These are the activations of a small network on made-up records, seen along a few directions, one row for each record.
Records have a field called Raf. Each example row is followed by its value.
The word none means that the record has no Raf.
The largest differences between rows may come from other fields.
In the rows, 500 means zero.
Strong random noise was added to every row along 13 fixed directions; ignore it. To show where, here is one row again and again, with new noise each time:
[405 745 304 585 593 363 399 522 572 439 385 511 448 493 449 564 498 395
 384 465 446 423 623 470 628 484 544 726 461 408 458 508]
[654 459 579 459 357 523 703 428 557 676 629 249 598 615 691 540 614 594
 730 441 419 419 252 569 374 388 606 340 609 425 433 728]
[521 493 322 550 607 368 512 342 426 248 514 531 652 330 611 265 279 493
 558 475 589 308 439 670 425 466 580 491 373 494 620 644]
[486 429 398 603 766 533 351 300 217 488 660 602 539 525 636 266 266 449
 265 528 473 424 533 441 306 323 454 549 522 369 351 504]
[442 477 548 440 259 600 478 504 654 448 513 717 637 401 450 590 474 312
 523 443 531 431 445 450 432 303 492 479 677 627 563 558]
[451 539 450 539 421 689 589 502 532 567 554 488 448 594 552 465 479 472
 492 402 461 496 468 561 479 392 501 337 685 415 610 468]
[416 300 898 529 723 374 337 436 655 279 580 457 423 472 590 539 364 549
 530 752 561 365 504 561 549 330 640 343 700 516 537 614]
[572 366 525 508 438 544 599 663 392 335 612 554 430 494 422 555 351 551
 440 561 616 462 570 495 455 813 499 393 558 509 505 471]
[502 539 379 589 723 385 347 287 596 481 579 453 502 625 448 503 477 356
 578 427 621 371 481 581 282 502 555 555 427 295 649 347]
[618 193 663 446 674 294 268 521 596 538 590 336 303 501 483 749 446 536
 585 549 619 573 632 494 531 870 457 500 314 348 513 446]
[378 505 605 532 534 534 349 510 542 448 441 551 392 513 414 471 405 406
 493 587 560 448 503 503 386 377 521 494 565 567 635 416]
[634 255 408 510 512 548 449 423 449 330 857 630 568 527 536 608 281 430
 470 473 702 367 696 432 238 829 476 501 618 201 357 437]
[577 600 449 325 457 668 587 547 307 461 552 569 716 402 584 461 473 412
 266 584 447 388 607 489 401 605 481 551 551 499 394 529]
[483 540 529 626 464 293 291 523 711 596 401 291 278 608 480 751 600 569
 653 364 367 572 576 417 708 319 493 746 488 346 351 762]
[470 554 285 606 301 449 666 555 439 289 475 697 615 334 508 383 321 486
 478 404 497 389 388 496 570 391 546 499 547 656 471 729]

[487 499 371 551 436 483 641 417 700 529 596 537 538 547 484 552 533 418
 674 394 599 432 384 558 431 581 592 358 575 413 626 374]	none
[499 569 507 674 421 490 581 672 394 517 438 507 321 699 231 569 597 600
 428 452 446 616 400 393 573 433 450 532 536 654 469 507]	v6
[263 754 430 507 301 458 530 580 720 457 297 695 517 422 297 469 484 256
 626 629 652 337 340 415 274 471 664 553 535 759 655 252]	v9
[601 354 546 642 576 320 559 294 635 418 769 508 648 627 579 621 545 516
 585 401 525 381 322 454 484 300 595 421 693 373 342 679]	v5
[297 498 631 515 519 361 303 478 746 646 322 468 317 455 484 511 486 401
 676 618 559 487 391 446 443 336 593 518 433 636 618 396]	v10
[597 235 735 263 213 669 566 690 336 548 454 423 536 270 632 435 374 612
 589 570 498 577 425 557 449 571 403 306 431 746 587 713]	v3
[524 268 427 520 518 698 311 396 398 373 583 572 404 500 467 395 309 560
 542 319 633 635 780 589 437 598 281 495 451 320 666 425]	v7
[349 696 641 404 574 639 349 617 563 359 309 507 436 473 421 549 556 434
 336 596 433 527 766 586 664 451 484 591 580 511 653 404]	v2
[487 338 553 657 829 228 453 257 628 226 704 478 583 425 790 419 300 581
 494 557 509 308 463 612 697 315 669 368 623 310 382 760]	v4
[530 605 321 656 599 387 564 336 385 439 588 581 632 580 464 356 454 473
 528 469 550 369 339 440 248 438 583 594 455 473 395 488]	v8
[573 316 696 463 773 349 269 474 315 501 463 483 429 493 357 463 468 549
 421 653 569 591 488 466 438 607 406 593 223 635 519 398]	v1

Here are new rows. What is Raf for each?
[518 620 509 474 476 320 492 533 549 363 319 392 539 425 434 502 552 563
 624 560 528 420 500 571 550 537 577 650 342 618 526 651]	v7
[476 348 541 570 619 593 384 214 495 527 686 571 575 543 715 348 393 524
 524 446 442 491 453 497 385 129 479 440 669 346 388 586]	v2
[467 575 531 386 487 622 482 380 507 479 484 451 633 397 639 293 427 421
 611 618 586 332 480 619 203 424 592 458 503 489 632 463]	v8
[485 356 670 197 473 847 290 383 585 444 642 787 770 349 539 619 501 229
 279 471 549 525 786 488 426 395 320 467 704 411 603 369]	v3
[539 473 406 547 457 549 617 392 410 772 622 384 480 607 683 389 489 555
 620 489 434 478 338 440 288 444 555 441 546 378 317 519]	none
[389 690 459 500 558 424 533 638 478 301 204 522 490 318 410 387 492 547
 416 511 420 527 531 652 867 415 503 525 351 746 726 595]	v3
[443 410 491 733 561 461 455 485 516 412 648 498 313 667 475 509 359 585
 533 503 560 468 540 436 477 458 557 454 663 323 401 502]	v6
[524 182 860 436 441 549 445 577 428 507 515 320 285 515 542 416 345 691
 733 724 653 530 444 542 272 625 524 292 484 617 577 502]	v7
[697 425 531 500 750 454 704 567 210 244 682 507 617 537 448 491 462 667
 254 594 523 450 572 565 604 817 496 398 484 496 433 520]	v3
[417 322 348 664 356 265 318 548 657 218 478 692 354 334 347 527 173 400
 719 425 787 417 516 466 414 671 523 595 358 536 608 491]	v4
[426 186 667 583 607 614 395 491 293 342 622 684 433 400 598 294 180 599
 285 550 490 572 538 514 606 311 384 273 630 576 515 607]	v6
